A small network was shown many inputs. Here are its activations along a few directions, one row for each input.
In each table, some parts of the input vary, and every possible input appears once, in random order.
A made-up example of a description, with smaller parts first: one of 8 places around a ring, together with either a single point or one of 9 places along a line or (one of 3 separate values, together with one of 4 places along a line).
Shared parts are said once, and a part with two or three values counts as separate values.

Table:
x1: [-22   3 -45 -51  24   8   8   6  -1 -23   3  -1   5]
x2: [  6   3   8   7  21 -13  -4   2 -26  11  -6 -13  -4]
x3: [ -4 -11  13  -4  11  -8  -2   0 -23  10   5 -16   6]
x4: [  4   3  -3   6  18 -11  -5   2 -25  17 -13 -17   4]
x5: [ -3  -4  -3   1  16  -9  -3  -4 -22  18  -4 -19   8]
x6: [-21   1   8  17 -35   2  -2  -3  13 -21   3  12  15]
x7: [  1  -1  -3   3  17 -10  -4  -1 -23  18  -9 -18   6]
x8: [  3   0   7   5  19 -13  -3  -1 -25  12  -2 -14  -3]
x9: [ 16  -5   7  12 -25  28   2  -7  11  -4 -17  22 -23]
x10: [ -2  -4   7   2  18 -12  -2  -4 -23  13   3 -14  -1]
x11: [ 10  -1  14  14 -12  31   3  -4  17   3 -23  26 -17]
x12: [ -8   8  21  24  -3  23  17   2  26   6 -14  24  -1]
x13: [ 19  -6   2  11 -35  16   5  -9   6 -11 -12  19 -21]
x14: [  6  -1  14   4  16 -10  -5   8 -27   9  -9 -14  -1]
x15: [  3  -4  14   1  15 -10  -4   5 -26  10  -5 -15   1]
x16: [-10  -5   3  16 -37  -4  -2  -6  12 -23  -1  15  11]
x17: [  2   4  19  20  -3  29   9  -1  22   7 -22  30  -8]
x18: [ -1  14 -22 -55  14   3   4  -4   4 -27  12  -4  12]
x19: [ 26  12 -10 -21   7  -2  -9  -6  30 -26  40 -10  12]
x20: [-16  -1 -51 -33  20  -6  -2  10  20  -6  -1 -16  -7]
x21: [  5   4 -40 -27   3 -28 -17  16  39  15  33   7  -8]
x22: [ -1  -8  14  -1  13  -9  -3   3 -24  10   0 -16   3]
x23: [  5  -7   3  13 -37  -2   3  -6   8 -20 -10  17  -1]
x24: [ -5  -8   7  -1  16 -11  -1  -7 -22  13   8 -14   1]
x25: [ 24   5 -21 -14   1 -11 -14  20  36  -2  53   5   8]
x26: [-28  12  17  22 -25  13   9  -1  17 -12   6  10   7]
x27: [ -6  -8  -3  -3  13  -8  -2  -6 -21  19   1 -19  11]
x28: [-24  14  22  23 -14  19  16   3  23  -1  -3  13   4]
x29: [ 22 -10   1   9 -36   5   9  -6   2 -16 -16  19 -19]
Describe the family of inputs behind these rows. -> either one of 6 places around a ring or one of 11 places around a ring or (one of 3 separate values, together with one of 4 places along a line)
List by row number the other inputs of the same sort as x29. -> x6, x9, x11, x12, x13, x16, x17, x23, x26, x28
A walk changes only the place on the ring of 6. It starts at x21 and steps to x25. List the rest of the walk in order. -> x19, x18, x1, x20
A walk changes only the place on the line of 4. It starts at x3 and steps to x22. List the rest of the walk in order. -> x15, x14

Table:
x30: [  8  -3  15  13 -14   6   1  -2   8  -2   2  14  -4]
x31: [ 10  -3   1   6  -9  14   2  -6   9   3  -6   7 -10]
x32: [  0   0  17  14 -14   6   4  -4   9  -3   3  11   1]
x33: [ 10   2  15  14 -15  -2  -3   6   7   1   5  13  -4]
x34: [  0   0 -21 -33  29 -25  -5  -2 -26   5  24 -32   4]
x35: [-16   5  -8   2 -12   6   7   2  11 -16 -11   7   3]
x36: [ -7   3  -3  -5 -14   7   8   1   9 -17 -12  15  -1]
x37: [  2   1  -7  -5 -12   8   4   1   8 -16 -11  17  -8]
x38: [  9   0 -14 -17  26 -37 -16  -2 -20   5  17 -33  12]
x39: [ -6   5  12  22 -15  -2  -2   5   9   0   6   4   5]
x40: [ -6   0   6   2 -15  13   8  -5   8 -10  -9  13   1]
x41: [  9  -2  -6   2  -8  14   2  -5   9  -1 -11   8 -12]
x42: [14 -4  7 16 -8  4  0 -2 12  5  0  6 -9]
x43: [  8   1 -15  -4  -6   8   2   0  10  -8 -13  10 -14]
x44: [ -7  -6 -26 -39  29 -20  -9  11 -14   6  23 -26   3]
x45: [ 13 -13 -13 -13  20 -29 -16   1 -37   9  11 -32  16]
x46: [  2   4  17  15 -16  -1   0   4   7  -1   5  11   1]
x47: [-17 -10   9   9  23 -10   2   0 -38  36 -25 -12  -4]
x48: [-12   2   7  14 -14  12   5  -6  10  -6  -3   5   5]
x49: [ -6   0 -28 -38  37 -17  -9  13  -1   6  23 -21   6]
x50: [ -4   0  12   6 -16  14   6  -7   7  -6  -3  12   2]
x51: [  3  -2   3   0 -14  14   4  -5   7  -8  -8  15  -5]
x52: [  5  -2   9   4 -14  15   3  -5   6  -4  -3  14  -4]
x53: [-15   2   1   9 -13  12   6  -5  10 -10  -8   6   4]
x54: [ -8   2  12  21 -12   6   2  -3  11  -3   3   4   4]
x55: [ -3   3  20   1  39   2   5   0 -45  11 -22 -26   1]
x56: [ -2  14 -29 -34  48 -12  -6  10   6  14  23 -18  16]
x57: [ 17   0   7  17 -10  -5  -5   7  10   8   2   6  -9]
Describe the family of inputs behind these rows. -> either one of 2 separate values or one of 6 places along a line or (one of 4 places along a line, together with one of 5 places along a line)

Table:
x58: [  7  -1  -1   7 -16  15   6  -3  12  -1 -14  19 -14]
x59: [  3   2  -1   4 -11  17   7  -2  15  -6 -17  18  -9]
x60: [ -3   5   2   6  -8  18   7  -2  15 -10 -15  15  -4]
x61: [ -8   5  16  17 -13   7   5  -1   6  -5  -1   8   5]
x62: [  2   1  -2 -14  36 -14  -6  -1 -19  18  16 -29   9]
x63: [ -5  -4  -6 -15  16 -11  -2  -2 -30   2  -9 -17   1]
x64: [-10  -3 -12 -21  30 -13   0   3 -22  10   0 -19   1]
x65: [  4  -7  -1 -10  14  -8  -2  -7 -35  -3  -7 -21   6]
x66: [ -4   0  20  21 -18   1   2  -3   1  -1   2   8   7]
x67: [ -9   7   9  10  -8  16   8   0  12 -10  -9  10   2]
x68: [  4  -7  17  21 -22   2   0  -3   4   2  -4  10  -4]
x69: [-15  -3 -12 -20  35 -12  -4   8 -18  23   8 -20   7]
x70: [ 20   5 -24 -37   3  -2  -7   4  27 -20  36   4   2]
x71: [-12   4 -45 -30  -2 -18  -8   8  28 -16  27  -5  10]
x72: [  9  -4   4  12 -18  12   3  -2   8   1 -10  16 -15]
x73: [ 19   1  -8  -3  33 -31 -16  10 -22  20   9 -28   3]
x74: [ -2  -3  19  22 -20   1   0  -4   3   0   0  10   1]
x75: [-10   8  13  13  -9  13   7   0  10  -9  -4   9   5]
x76: [  8  -7  11  18 -21   7   1  -2   4   3  -7  12 -11]
Describe the family of inputs behind these rows. -> either one of 2 separate values or one of 6 places along a line or one of 11 places around a ring
What sort of input is x70? -> one of 2 separate values

Table:
x77: [-17   5  -2  -3  13  -6   1   2  -9   3  12 -13  12]
x78: [-15   0 -19 -19   6  -9   1   2  -1  -2  -4  -8   4]
x79: [ -7   3  24  21  -4  26  13  -1  -8  -2 -36   9 -14]
x80: [ 13  -4 -18 -17  10  -1  -1   2  -5   2   2  -6  -6]
x81: [ -8  -4 -25 -20   9  -8  -2   2   0  -5  -5  -3  -2]
x82: [ 19   2  -5 -12  14  -2  -4   0  -6   8   7  -8  -6]
x83: [  9  -7   8  24 -18 -21  -5  -2  -6   3   5  -3  -6]
x84: [  4  -1  11  28 -14  -7  -7  10   6  21  -6  13  -4]
x85: [  2  -1  26  13 -11  13  13 -12 -24  -9 -26  10   2]
x86: [16  3  2 -8 16 -5 -6  0 -4  9  9 -7 -4]
x87: [-21   5 -10 -12   8  -6   0   1  -6   1   4 -12   9]
x88: [  2  -6 -26 -20  10  -3  -3   3  -3  -3  -4  -2  -5]
x89: [ -1   1  10  -1  18  -8  -4   4  -6   4  12 -11  12]
x90: [-11  -5  16  26  -9  22  12  -7   9  17 -21  15  -9]
x91: [11  2  6 -6 17 -7 -5  1 -3  8  9 -8  3]
x92: [ -8   3   4   0  16  -7  -1   4  -7   4  13 -12  13]
x93: [  6 -12  17  14 -22  -4  -6 -11 -20  -6  -3  -6   4]
x94: [  0   3  -7 -11 -31  15   4   3  43 -24  20  32  -6]
x95: [  6  14 -12   1 -28  16   2  -2  50 -31  12  23   5]
Describe the family of inputs behind these rows. -> either one of 2 separate values or one of 6 places around a ring or one of 11 places around a ring
A walk changes only the place on the ring of 6. It starts at x79 and steps to x85. List the rest of the walk in order. -> x93, x83, x84, x90
List by row number the other inputs of the same sort as x94. -> x95
